Each row below holds a small network's activations on one input, seen along a few directions.
In each table, some parts of the input vary, and every possible input appears once, in random order.
A made-up example of a description, with smaller parts first: one of 5 places around a ring, together with either a single point or one of 11 places along a line or (one of 3 separate values, together with one of 6 places along a line).
Shared parts are said once, and a part with two or three values counts as separate values.

Other details of the inputs vary at random and push rows far along two fixed directions, the same in every table; ignore that.

Table:
r1: [-10 -11  10   3   4  -8   1   5   5   1   4   9  16]
r2: [  0  -4  -4   3   2   7   5 -14   5 -13   3  -3  10]
r3: [  2 -10  15  -7  -6   3  10  -6   0  -5   9   7  -6]
r4: [ 11  28  -4  -8   9  -9 -13  10  -9  21   4  -7 -11]
r5: [ -2 -14   3  -1   0  -3   4  -8   6  -6   2 -13   1]
r6: [ -5  -3  -6  12  -1   3   9  -4   2 -12  -2  -2   5]
r7: [  5  -2   7  12  -3   6   4   4   0 -14   1   6   1]
r8: [  9 -10  15  -2  -3  -2   6  -2  -1  -9   6   0   1]
r9: [  1 -12  15  -6  -3   5   2  -4   5  -5   7   3 -12]
r10: [  5  -2   3   3  -2   8  -5  -6  11 -14   3  -5   6]
r11: [-17  62  -3 -17   5   2   0   4 -35  41  19 -31   5]
r12: [ -3  -4   8   8  -3  12   1   2   6 -10   1   8 -12]
r13: [-5 -8 -6 -4  1 17  5 -9  0 -9  4  0 12]
r14: [-1 -5  9  7  2  8 -2 -7  6 -3 -2  9 20]
r15: [ 16  13 -15  -3   3   3   1   2  -2  11 -11  19 -16]
r16: [ 11   7 -12   7   8  -2 -11   8   5  21 -23  11   0]
r17: [ -7 -18   1 -10   0   7   5  -4   1  -2   2  -9   2]
r18: [-16  50  32  -3 -13   3   7  -4 -26  16  27 -42  12]
r19: [  1   1 -27 -12   2  -8   2   3 -13  14 -16   7  -7]
r20: [  0   0 -26 -10   3  -6  -5   6  -8  15 -16   3 -12]
r21: [-14 -16  -5  -6   4   3   1   4   3  -4   9  -5   3]
r22: [ 17  12 -19   1   3  -3  -8   6   5   7 -18   1 -10]
r23: [ -1  -8   8   8  -8  -8   3   6  -7 -11   2   7  -4]
r24: [  3  -1   9  -1  -3  15   3 -10   3 -11   9  11  -1]
r25: [ 10  -2   8   4   0  10   0  -6   2 -15   6   5   6]
r26: [  4 -11   9  -3  -5  -3   1  -3   8  -9   2  -9   1]
r27: [  7   5 -27  -5   7   7  -4   4  -1  14 -16   2  -8]
r28: [ -6  -9  10  -3   1   1  -1   3   7  -7  13   7 -10]
r29: [-23  52  26   1  -9  -2   3   4 -24  14  34 -38  13]
r30: [  7 -12  16  -1  -1   0  -1   0   3  -8   4  -4  -4]
r31: [  8   5 -24  -9  13 -14  -7   1   4  12  -6  -2  -9]
r32: [-13 -11  -3   9  -6  -9   1   0   1  -9  -2  -8  -4]
r33: [  5   5 -12  -1   3 -17  -5   7  -6  21 -22  17   0]
r34: [-7 -5  8 15 -1  5  3  4  4 -2 -8 11 15]
r35: [  8  -3  10   4   2  11  -7  -3   7 -13   5   0   1]
r36: [ 12   8 -20  -6  -3 -18  -2   5  -6   8 -16   6  -9]
r37: [ 11   7 -14  -7  -3 -10   0   3  -9  14 -10  19 -20]
r38: [  9   6 -25 -11  13 -17   0  -1   0  10  -6   2  -4]
r39: [  8   7 -12  -6   0  -9  -7   5  -4  14 -12  14 -26]
r40: [  3  -4   8  13  -1   7  -2   6   4 -12  -1   1  -5]
r41: [ -7 -16   1 -12  -1   6  12  -6  -3  -3   3  -5   6]
r42: [  2  -2  10  -1   0  16  -3  -8   8 -10   7   7  -6]
r43: [ -2 -12   2  -4  -1  -5  11 -11   1  -7   3  -8   5]
r44: [  6   6 -25  -4   3 -18   1  -1  -8  10 -16   4  -9]
r45: [ -6  -5  -4  13  -1   4   2  -2   7 -10  -2  -8   0]
r46: [-10  -7  -8   4  -2  13  10   0  -3  -8  -1   1   7]
r47: [ 15   6 -11  -2   2 -14 -11  10  -5  10 -15   7 -19]
r48: [ 17   9 -24  -6  11   1  -9  -9   6   8 -12  -2  -4]
r49: [-5 -7  8 -3 -2 -1  6  1  2 -7 15 12 -5]
r50: [  6  -1   2   2  -3   7   1  -8   7 -15   3   0  11]
r51: [  2  -7   8   1   1  -6   2   6   0 -10  12   5   2]
r52: [ -3 -17  16   3   0  -1  -3   0   8   5  -3   0  10]
r53: [  1  -1   0   9  -6   3   6   2   4 -15  -2   0   5]
r54: [-13 -14  10  13  -5  -8  -5   8   4   2  -8   6   6]
r55: [-10  14  10   1  -3  -5  -4   5  -1   0  17 -18   4]
r56: [ -5 -10  -5  -3   2  19  -1  -7   4  -7   4  -5   7]
r57: [ -3 -14  16   0  -1  -3   5  -3   3   3  -3   4  15]
r58: [-2 -8 11  9  2 10 -8 -4 11  0 -2  4 16]
r59: [ -6  -8   3   7 -10 -10  -2   5   3 -12  -2  -4  -4]
r60: [-17   9  18   6   2  -3  -7   8  -1  13  12  -9  14]
Description of these inputs: one of 2 separate values, together with one of 5 places around a ring, together with either a single point or one of 5 places along a line.
Changing only the choice among 2 separate values turns r52 into r57. The same change can be made to r40. Which row results? -> r7
Changing only the choice among 2 separate values turns r37 into r39. The same change can be made to r18. Which row results? -> r26
Start at r17 and move only the place on the line of 5, one step at a time. The first step leads to r5. Which rows follow, in order? -> r26, r30, r9
Which other rows does r23 become when the place on the ring of 5 takes its other values? List them by row number. -> r7, r8, r25, r51

Table:
r61: [  9   4  -8  -4  -3  -1  -2   1   1  -1  -6   4 -13]
r62: [ -6  58  17   1  -3   7  -5   2 -25  30  14 -24   3]
r63: [  0 -13   6  12  -1   4  -1   2   8 -13  -4   8   3]
r64: [ 4 -2  3  8  0  2  0  1  6 -3 -4  7  1]
r65: [  1 -13  -5  -5   0   1   3  -4   7  -3   0   1   2]
r66: [  3   6  -9  -2   0 -26  -6  15  -8  21 -13   9 -14]
r67: [ -3 -20  -1  -1   0   2   5  -3   5 -14   4  -2   2]
r68: [  3 -15  10   2  -2   3   3  -2   9 -12   0   7   0]
r69: [-31  29  33   8 -11  14   5  -4 -19   4  30 -34  20]
r70: [-12 -23  10   8  -2   7   8  -3   9 -19   6   1  13]
r71: [  7   1 -16  -4   8   0  -4   0   1   9 -12   5   1]
r72: [ -7 -20  14   8  -7   5   8  -3   6 -26  11   4  -1]
r73: [  9  11 -20  -3   7  -3  -6   2  -1  14 -14   2   2]
r74: [-17  38  30   5 -11  10   3  -1 -19   7  27 -29   2]
r75: [ 12   6  -7  -1   5   0  -7   2   0   9 -10  10  -5]
r76: [ -2 -10  -8  -3   0   1   4  -4   2  -9   2   0  -1]
r77: [  6   2 -20  -9   3  -1   1  -1  -1   4  -9   2  -8]
r78: [ 11   9 -18 -13   9  -5  -4  -1  -2  13  -6  -1  -6]
r79: [ -6 -21  19   9  -6   5   2  -4  10 -21   7   6   6]
r80: [ -3 -19   2  -1   1   3   4  -4   8 -11   1   2   7]
r81: [-26 -31  10   9  -8 -16   8   9   2 -13   4   1   5]
r82: [ 9 -7  2 -3  0 -1  0  0  5 -8  1  7 -4]
r83: [ 15  14 -26  -7  12  -5  -8   0  -2  22 -19   5  -4]
r84: [ 23  16 -17 -13  10  -6  -8   2  -1  21 -11  10 -14]
What is each input in this table made of? -> one of 2 separate values, together with either a single point or one of 11 places along a line
Changing only the choice among 2 separate values turns r83 into r64. The same change can be made to r78. Which row results? -> r82
Which other rows does r80 become when the choice among 2 separate values takes its other values? List them by row number. -> r68

Table:
r85: [ 0 11  0  0 -1 -3 -2  3 -6  6  0 -3 -6]
r86: [-3 10 -3  1  1 -2 -2  2 -4  9 -2 -5  3]
r87: [ 1 10  4 -1  1 -2 -3  2 -4 11  0  0 -1]
r88: [-4 10 -4  0 -1 -2  0  2 -7  8 -1 -4  1]
r89: [ 1 12  2  3  0 -3 -4  4 -4  8 -1 -1 -1]
r90: [10 16  1 -2  3 13 -3 -7  0  2  3 -3 -1]
r91: [ 7 14 -4 -4  4 13 -1 -8 -1  3  3 -7  4]
r92: [-1  9 -2 -4  1 -4  0  0 -5  8  1 -7  1]
r93: [ 33 -48 -47 -12  15 -17  -4   1  25  -8 -39  39 -18]
r94: [ 3 11  3 -2  0 -4 -2  2 -5  8  1 -3 -3]
r95: [-1 12  1  2 -2 -2 -1  4 -7  7 -1  0 -3]
r96: [-3  8 -3 -5  1 -2  1  0 -6  7  3 -7 -1]
r97: [-20 -38  27  13 -11   6  11  -2  11 -37  18   2   8]
r98: [-23 -39  25  14  -9   7  11  -3  13 -32  14   0  17]
What is each input in this table made of? -> one of 2 separate values, together with either a single point or one of 6 places around a ring
Changing only the choice among 2 separate values turns r87 into r98. The same change can be made to r97. Which row results? -> r96

Table:
r99: [ 0  1  1 -1 -1 -3 -1  2 -2  1  0 -1 -4]
r100: [ 2  3 -2 -1  1  1 -1 -3  1  0  0 -3  2]
r101: [-1  1 -2 -1  1 -3  0 -1  0  1  0 -3  2]
r102: [ 0  0  1  1 -1 -1  0  1 -2  3 -3  0  1]
r103: [ 1  2 -2 -1  0  3  0 -3  0  1 -1 -1  2]
r104: [ 10 -45 -15   2   3  -7   2   1  21 -21 -17  29  -6]
r105: [ 2  2  0  0  0  3  1 -2  0  1 -2  0  1]
r106: [ 1  3 -2  1  0  2  1  0 -1 -1  0  0 -1]
r107: [ 3  2  0 -2  0  1  0 -1  0  0  1 -2 -3]
r108: [-1  0  0 -3  1 -2  1  0 -1  3  1  0  1]
r109: [-25 -19  34  14 -12  13  10  -2   3 -28  25  -9  15]
r110: [ 0  2  1  2  0 -4 -2  2  1  2 -1  0  0]
r111: [-1  1  1  0 -1 -3 -1  2 -1  2  1  0 -5]
r112: [ 0  3 -4  0  0  3  1 -2 -1 -1  0 -1  0]
r113: [ 0  1 -1  0  1 -4  0  1  0  1 -1 -2  2]
r114: [-2  2 -2  1 -1 -2  1  3 -3  1 -1  1 -1]
r115: [ 2  2 -2 -3  0  2  0 -2  0 -1  1 -3 -3]
r116: [-2  0  2 -1  1 -2 -1  1 -1  4  1  2 -1]
r117: [ 2  3  2  2  1 -1 -3  0  1  1  0  1  0]
r118: [ 3  3  0  0  1  0 -1 -1  1  0  0 -1  2]
r119: [-3  1 -5  0  0 -1  1  0 -2  0  0 -2  0]
r120: [ 0  4  0  2  0  1 -1  1  0  0  0  3 -2]
r121: [-1  1  0  0  0 -1  1  0 -1  3 -2 -1  1]
r122: [ 1  3 -1  1 -1  2  0  1 -2 -1  0  1 -1]
r123: [ 1  1 -2 -4  2  3  1 -3  0  1  2 -1  1]
r124: [ 1  2  2 -1  1  1 -1  0  0  2  2  3 -1]
r125: [-2  1 -3  1  0 -2  2  1 -2  1 -1 -1 -1]
r126: [-1  0 -2 -3  0 -2  0 -1 -1  1  1 -4 -3]
r127: [ 0  0 -1 -1  0 -2  0  1 -1  1  0 -3 -3]
r128: [ 1  3  2  2 -1  2 -1 -1  0  2 -2  2  0]
r129: [ 2  3  2  0  0  1 -2  0  0  0  1  1 -5]
r130: [ 3  2  1  1 -1  3  0  0 -1  1 -2  1  1]
r131: [ 0  0  1 -3  0 -2  0  2 -2  3  1  1  0]
r132: [-1  1 -2  1  3  5 -3  1  2  2 -1 -2  2]
r133: [-2 -1 -2 -4  1 -1  1 -1 -1  2  1 -1  1]
r134: [ 1  2  1  1  0 -4 -1  2 -1  1 -1 -1  1]
r135: [ 4  3  1  1  0  0 -2  0  0  0  0  0  1]
r136: [-4  0 -3  1  2  1 -3  3  1  4 -2 -3  2]
r137: [-2  0 -2 -1  0  0  1 -2 -2  3 -2 -2  2]
r138: [-1  1  1  2 -1 -2 -1  1 -1  4 -2  2  0]
r139: [ 2  2  0 -3  2  2  1 -1  0  2  2  0  1]
r140: [ 3  2  1 -1 -1  1 -1  1 -1 -1  1 -1 -4]
What is each input in this table made of? -> one of 2 separate values, together with either a single point or (one of 4 places along a line, together with one of 5 separate values)
Changing only the choice among 2 separate values turns r132 into r136. The same change can be made to r123. Which row results? -> r133
Which other rows does r118 become when the choice among 2 separate values takes its other values? List them by row number. -> r113

Table:
r141: [ 9 14  5 -6  3 -3 -7 -2 -1 13  1 -3 -2]
r142: [  4  11  -2  -7   3 -10  -2   2  -5  11   1  -9  -3]
r143: [ 10 -42 -15  -5   2   0   5  -8  20 -27  -7  14  -9]
r144: [ 0 12 -8 -1  6 -5 -4  2 -3 15 -6 -9  8]
r145: [  5  18   4   3  -2  -9  -7  10  -5   8  -1  -1 -14]
r146: [  5  15 -10  -7   5  13  -1  -4  -5   8   0  -2   2]
r147: [14 15  7 -7  2  4 -5 -2 -3 12  2  3 -3]
r148: [ -6  16  -1   8  -2  -7  -5  11 -10  16  -7   6  -5]
r149: [ -2 -46 -20  -2   3  -7   6   2  14 -17 -14  22   1]
r150: [ -1  13   4   2  -5 -12  -3  12 -10  12  -1   8 -16]
r151: [ -1  10   5  -6  -1 -13  -2   6 -10  18  -1   2  -4]
r152: [-41 -48  35  24 -17  23  18 -11  17 -56  28 -14  26]
r153: [ -4   9  -7 -11  -1 -10   3   4 -12  11   4  -3 -10]
r154: [-38   9  58  32 -20  29   8   0  -6 -26  37 -20  21]
r155: [ 9 22 -8  6 -1  0  1 -4 -6  3 -8 -3  7]
r156: [  8 -43 -16  -4   1  -9   5  -1  16 -24 -10  12 -10]
r157: [ -4 -44 -20   0   0  -6   8   0  13 -17 -17  19  -1]
r158: [14 22 -2  0 -3 -5  2 -3 -8  0 -1 -2 -4]
r159: [ 1 17 -2 10  0 -5 -9 10 -4 11 -8 -2 -3]
r160: [  2 -47 -15  -6  -2 -12  10   0  13 -21 -12  21 -12]
r161: [ 2 12 -3  1  4 -7 -8  4 -3 17 -8 -6  9]
r162: [  9 -39 -15  -1   3  12   6  -8  18 -24 -13  19   0]
r163: [  6  12   3  -5   1 -11  -6   5  -4  13  -1  -6  -2]
r164: [  3  12  -9 -10   3  -8  -1   2  -7   8   4 -11  -8]
r165: [-38  10  60  27 -23  18   8   0  -6 -28  44 -26  11]
r166: [-7  9 -7 -2  3 -7  0  3 -8 19 -6 -1  6]
r167: [-40   4  52  21 -16  29  13  -8  -5 -22  39 -27  31]
r168: [  2 -42 -19   3   2  -4   4  -2  18 -21 -15  10   2]
r169: [ 8 15  3 -1  5  9 -6 -2 -2 14 -5  2  8]
r170: [ 14  19   7   1  -2   5  -6   4  -4   6   1   8 -15]
r171: [ 8 14 -1 -8  5 -2 -3 -4 -2 11  4 -6 -3]
r172: [ 15 -41 -11  -7   2   7   7  -8  18 -28  -7  21 -11]
r173: [ -2  11 -14  -4   4  -3  -3   2  -5  10  -3 -11   4]
r174: [ -2  10   0  -8   0 -12   2   4 -10  16   2  -1  -5]
r175: [ 10  15  -4 -13   3   8   0  -4  -7   5   7  -2  -9]
r176: [  9 -41 -13   2   8   1   1  -6  25 -18 -14  18   8]
r177: [  0  14 -13  -6   7   6  -3  -5  -3   9   0  -9   4]
r178: [  5  14  -8 -11   4   1  -1  -4  -4   5   7  -8  -7]
r179: [-5 10 -1  0  2 -9 -4  6 -8 21 -7  1  7]
r180: [ 12  14   2 -10   4   5  -1  -4  -4  10   4   0  -4]
r181: [ 4 14 -1  0  6  2 -8 -2  0 15 -5 -4  9]
r182: [  4  21  -1   8   2   3 -10   3  -1  11  -5   0  -3]
Changing only one part turns r162 into r172. The same change can be made to r154. Which row results? -> r170
Changing only one part turns r144 into r142. The same change can be made to r155. Which row results? -> r158
What is each input in this table made of? -> one of 2 separate values, together with either a single point or (one of 4 places along a line, together with one of 5 places along a line)
Which other rows does r150 become when the choice among 2 separate values takes its other values? List them by row number. -> r148
Which other rows does r147 become when the choice among 2 separate values takes its other values? List them by row number. -> r169
